Each row below holds a small network's activations on one input, seen along a few directions.
In each table, some parts of the input vary, and every possible input appears once, in random order.
A made-up example of a description, with smaller parts first: one of 5 places around a ring, together with either a single point or one of 11 places around a ring or (one of 2 separate values, together with one of 6 places along a line).
Shared parts are said once, and a part with two or three values counts as separate values.

Other details of the inputs vary at random and push rows far along two fixed directions, the same in every table; ignore that.

Rows:
R1: [ 17  11  10   4  -3  -4 -23  11 -11 -13  17  -5   2 -16   0  25]
R2: [ -5  -2  11  -3 -26   9 -18   7  12  12  10  -6 -12  -2   9  17]
R3: [  3   0  -3 -10 -18   3 -29   2   9  10  14 -13 -11   5  15   5]
R4: [  1  -3  10   7 -22  10 -11   3   3  12   6 -13 -23  -6  25  18]
R5: [ 16  -9   3  -6 -22   4 -13   0   8   9  17  -5 -20   7   0  16]
R6: [  1   8   6 -11 -10   0 -17  19  11   1  13   4  -4 -15   5  26]
R7: [-26 -23   8  10  45 -12  31   3 -13 -11  -6  23  22  -5 -19 -45]
R8: [  9   0  -3   0 -14   3 -22  -2   1  10  10 -20 -21   2  31   5]
R9: [ 22 -10   2   4 -19   4  -7  -4   0   9  13 -11 -31   3  16  16]
R10: [-56  86 -71 -22 -46  23  72 -68   9 -96 -97 -16  28  83 -17  65]
R11: [  6   0  16   7 -20   4 -12  -5 -11  -1  18 -18 -26  -2  19  10]
R12: [ 21  12  -9  -2   3  -3 -33  15   1  -3   9  -8   7 -13  12  19]
R13: [ -9 -32  -6   7  47 -11  37   5  -2   0 -10  29  18   1 -23 -39]
R14: [  4   9  -6 -15 -10   0 -32   7   6  10  10 -13 -11  -3   2   9]
R15: [-32 -32  12  19  28  -2  31  -9 -11   1  -8  12  14   7 -15 -53]
R16: [-32 -24   9  14  36  -7  28  -3 -14   0 -12  13  14  -1 -29 -50]
R17: [ 19  20  22  -2  20 -12  52 -26  -5  47 -21  30  43 -12 -13 -78]
R18: [ 12   9   4   5  -5   3 -21  20   3   0   6   0   5 -20   6  33]
R19: [-22 -22 -12   3  51 -11  22   7  -1   0 -14  20  27  -1  -8 -50]
R20: [ 16  -1   0 -11 -14   1 -16   6   5   9  13  -4 -20  -1 -14  20]
R21: [ 34   2  -3   2  -1  -2 -17  13   0  -4  12   2  -3 -10  -4  31]
Description of these inputs: either a single point or (one of 4 separate values, together with one of 5 places along a line).

Rows:
R22: [ 41 -19  15   8 -17   5 -61  31   8  37  39 -18 -32 -31  44  21]
R23: [ 27   7  33  -3 -21  -2 -41  28  -3  19  34  -3 -17 -38 -14  40]
R24: [  6 -36  -2   7  52 -10  13  21   3  21  -1  27  13 -19 -19 -42]
R25: [ -5   7 -14   9  -6   6  -8 -15  -9 -17 -10 -21  -3  13  26  -1]
R26: [-18 -17 -28   4  15   7  35 -13   5 -11 -29   4  -2  25  -4 -16]
R27: [-18  23 -18   4 -25   9  32 -38 -16 -52 -24 -18 -12  40 -10  31]
R28: [-11 -14   7  -8  33  -9  12  15   3   6   5  23  13 -15 -10 -33]
R29: [ -6 -47   3  18  20   3  16   6   2  13   3  13  -5   6 -10 -25]
R30: [-19 -14 -30  10  16   1  30 -13   3  -5 -33   1   7  26   8 -16]
R31: [-31  23 -22  -3 -34  18  23 -31   7 -36 -33 -12   2  42 -14  30]
R32: [ -8 -47  30  18  45  -9  -2  31  -3  38  14  30  21 -34 -35 -53]
R33: [  3  13   2 -10 -38   6 -48   9  11  20  14 -27 -25  -4  21  33]
R34: [ 30  16  20 -10 -10  -3 -49  29   6  15  37  -5  -2 -36  34  24]
R35: [ 60  47  28 -24 -49  -6   1 -22   4  56  25   5   5 -23   3 -19]
R36: [-12 -68  27  26  41  -7   0  15 -13  29  27  12  -6 -12 -17 -65]
R37: [ -1  31 -11   2   1   6  -8   2   2  -8 -20  -5  26  -6   8  13]
R38: [ 19 -19  46   1 -30   0 -41  27  -1  26  60  -8 -48 -33  17  29]
R39: [-13  40 -11 -12 -18   0  41 -22  -5 -55 -25   6  13  22 -13  42]
R40: [-11  17  -9 -22 -33   9  -5 -10  12 -18   4 -14 -24  16  17  28]
R41: [ -6  23  -8  -5 -31  10 -10 -10   6 -19  -4 -18  -8   9  42  28]
R42: [-29 -16   2   2  -3   4  27 -12   3 -16  -4   8   0  20  -3 -10]
R43: [ 13 -58  20  19  53 -13   5  31   0  33  18  35  15 -28 -27 -47]
R44: [ -3 -43  10  28  22   1  26   6  -9  11   0  12 -14  -4 -10 -18]
R45: [ 19  25  -8 -23 -12  -3 -29   2   0 -15  16 -10  -9  -1  -6  25]
R46: [-24  15 -20   1  23  -4  19  -5   1  -5 -36   9  35   8 -15 -15]
R47: [  1  40 -46 -14  -5  -1  20 -21   9 -35 -39  -1  22  32   1  36]
R48: [-27  -2   3  16  -9  11  27 -14  -7 -12 -21  -3  -7  12 -16   7]
R49: [ 31   7   5  -1 -10  -4  -5  10  -2  -8  10   4  -9 -12 -11  42]
R50: [ 23  25  -5  -2   0  -2 -32   4  -6 -10  11 -13   9 -11  17  16]
R51: [-11  21  -7 -16 -11  -1  21 -10   5 -36  -9  12  18  18 -13  21]
R52: [ -8 -28   6  12  42 -12  19   3 -13  -6   0  21  24  -1 -34 -44]
R53: [-20 -11 -15  -1   9   3  14 -16  -6 -15 -11  -9  -9  21  -6 -22]
R54: [ 25  20  13 -25 -19  -9 -51  26  11  17  39  -5 -11 -25  23  34]
R55: [ 19  18 -21   3  10   2   0   1   4 -12 -16   1  21  -2  16  17]
R56: [-31  -7 -11  -1   5  -2  19 -10   4  -5 -15   0   3  17  17 -17]
R57: [ 22  14  13  -3 -10  -7 -14   4 -15 -17  19  -6 -10 -10 -16  30]
R58: [ -6  11  -3 -13 -32  13 -25   1  12   4   4 -20 -25   4   3  25]
R59: [-20  -1 -21   2   3  -2   8 -19  -7 -13 -17 -15  -1  26   8 -13]
R60: [  5   2  10   9 -21  11 -40  14   5  20   9 -21 -14 -17  29  12]
R61: [ -2 -12  -4   5  41 -17  -4   8 -10  10   2   8  19  -9  -8 -37]
R62: [-24  11 -17  -6  20   2  24  -5   3 -12 -33  12  25   7 -27 -16]
R63: [ 22   6  39  -2  -5  -1  42 -39  -3  62 -11  11   3   7   3 -73]
- The inputs of R42 and R51 match in every part but one. If R58 is changed in the same way as R42 into R51, which row does it become? => R62
- The inputs of R27 and R57 match in every part but one. If R33 is changed in the same way as R27 into R57, which row does it become? => R46
- Describe the family of inputs behind these rows. => one of 2 separate values, together with either a single point or (one of 4 separate values, together with one of 5 places along a line)
- Change only the choice among 2 separate values in R32. List by row number the other rows that result. => R31
- Change only the choice among 2 separate values in R26. List by row number the other rows that result. => R24
- Change only the place on the line of 5 in R49. List by row number the other rows that result. => R24, R43, R47, R55

Rows:
R64: [-10  50 -44 -23 -41  13   0 -27  12 -47 -29 -22   0  40   7  56]
R65: [ -3 -40  13  26  34  -2  15   7  -8  25   0  10   1 -11   1 -44]
R66: [-18 -43   9  10  31  -4  11  13   2  23   3  15   0  -7  -9 -45]
R67: [ 35 -11  10  -1  -9   0 -41  22   4  18  33  -8 -23 -21  12  21]
R68: [ 17  -3  25  -7  -9  -4 -42  29  -1  10  39  -2 -17 -31  -6  28]
R69: [-13  41 -29  -5 -16   5  31 -25  -4 -59 -35  -3  17  29 -11  46]
R70: [ 33 -13  14  -2 -13   1 -39  20   4  23  37  -9 -30 -20  20  19]
R71: [-29   6  -9   3  34  -5  74 -32  -1   1 -51  29  49  20 -28 -67]
R72: [-10  -3  -6   9  27  -6   4   9  -6 -10 -11   6  18  -9   1 -10]
R73: [ -8 -41  11  11  34  -6   7  14  -4  17   8  15  -1 -11 -22 -38]
R74: [ -7  50 -31 -24 -39   9   8 -26   5 -58 -22 -14   0  39 -10  66]
R75: [-16  51 -34 -18 -49  16   5 -33   9 -40 -31 -26  -6  42  15  53]
R76: [-24   6  -6   5  36  -7  79 -35  -8  -3 -48  31  44  20 -35 -67]
R77: [ 12 -12  23  -6 -25   3 -43  20   8  30  34 -11 -31 -18  11  16]
R78: [  6  83 -29 -35 -52   9  15 -43  12 -28 -33 -15  18  34   7  41]
R79: [ 32 -14  19  -4 -20  -2 -39  20   3  23  43  -8 -34 -20  11  24]
R80: [-34  42 -29  -7 -28  13  27 -38   0 -46 -40 -17  11  41  10  23]
R81: [-19  36 -23   0 -29  10  40 -41  -7 -52 -36 -12   6  41   1  30]
R82: [ 25  -6  26   6 -19   3 -36  14  -3  19  36 -13 -24 -23  23  14]
R83: [ -9  55 -28 -13 -46  13   7 -36   0 -49 -28 -27  -1  37  24  51]
R84: [-17 -16  -2  18  62 -13  67 -18 -10  22 -42  33  53   1 -16 -97]
R85: [ 11   2  15  -7  -7  -3 -52  33   5  15  33  -7 -10 -32  10  22]
R86: [-17  -8 -10   2  22  -3   1   7   2  -3  -8   6  14   1  -5 -14]
R87: [-20  52 -21 -18 -55  16  11 -34   6 -48 -26 -22  -5  39   9  54]
R88: [ -3  -6  -2  13  26  -3  11   8  -7 -11  -9  10  16 -10  -4  -6]
R89: [-12 -18   0   2  10  -1  17  -3  -1  -1  -2   6  -6   8 -12 -15]
R90: [ 30 -10  17  -3  -9  -5 -40  25   1  13  39  -3 -18 -23   1  27]
R91: [ 53  17  32 -14 -27  -7 -31   9   2  42  39   2 -12 -30   4   9]
R92: [ -7 -40   2  16  39  -7   8  11  -3  22   0  10   3  -9   6 -47]
R93: [-15 -17  -7   1  13   1   7   3   5   0  -8   7   4   5 -12 -14]
R94: [ -5 -18   4  14   7   0  19  -6  -6   4  -6   3  -4   5  -5 -13]
R95: [ -4 -38  -1  16  43  -7   3  14  -4  19  -2  11   9 -12  -1 -45]
R96: [-18 -14 -10   2  13   1   7   0   4   5  -8   2   1   6   4 -20]
R97: [ -9 -13  -4  12  13   1   8  -4  -3   6 -12  -3   1   5  10 -20]
R98: [ 33  -7  13  -1  -4  -3 -43  26   2  14  35  -4 -15 -24  11  25]
R99: [-10 -19   3  22  61 -11  73 -18 -12  21 -39  38  49  -1 -21 -93]
R100: [ 15  -8  16 -11 -11  -2 -47  29   9  17  36  -3 -17 -22   2  23]
R101: [  0 -19  -6   9  15  -2  15   0  -4  -4  -4   8   2   4 -13 -10]
R102: [-16 -41  19  18  27  -3  15   7  -7  23   5  12  -5  -8 -15 -44]
R103: [ 12  -2  22  -9 -11  -2 -48  33   6  15  36  -3 -14 -32   2  27]
R104: [ 26  -4   9  -5  -3  -5 -50  27   4  16  33  -8 -13 -24  16  21]
R105: [ 13  -7  33  -2 -25   1 -36  15  -3  18  41 -12 -30 -21   7  14]
- Describe the family of inputs behind these rows. => one of 6 places around a ring, together with either a single point or one of 6 places along a line
- The inputs of R83 and R82 match in every part but the place on the ring of 6. If R72 is changed in the same way as R83 into R82, which row does it become? => R88
- The inputs of R84 and R91 match in every part but the place on the ring of 6. If R104 is changed in the same way as R84 into R91, which row does it become? => R90
- A walk changes only the place on the line of 6. It starts at R85 and steps to R86. List the rest of the walk in order. => R64, R96, R75, R80
- A walk changes only the place on the ring of 6. It starts at R92 and steps to R96. List the rest of the walk in order. => R66, R89, R79, R70
- A walk changes only the place on the line of 6. It starts at R103 and steps to R100. List the rest of the walk in order. => R93, R66, R77, R87
- List by row number the other rows that have the place on the ring of 6 in common with R73. => R68, R74, R76, R89, R102, R105
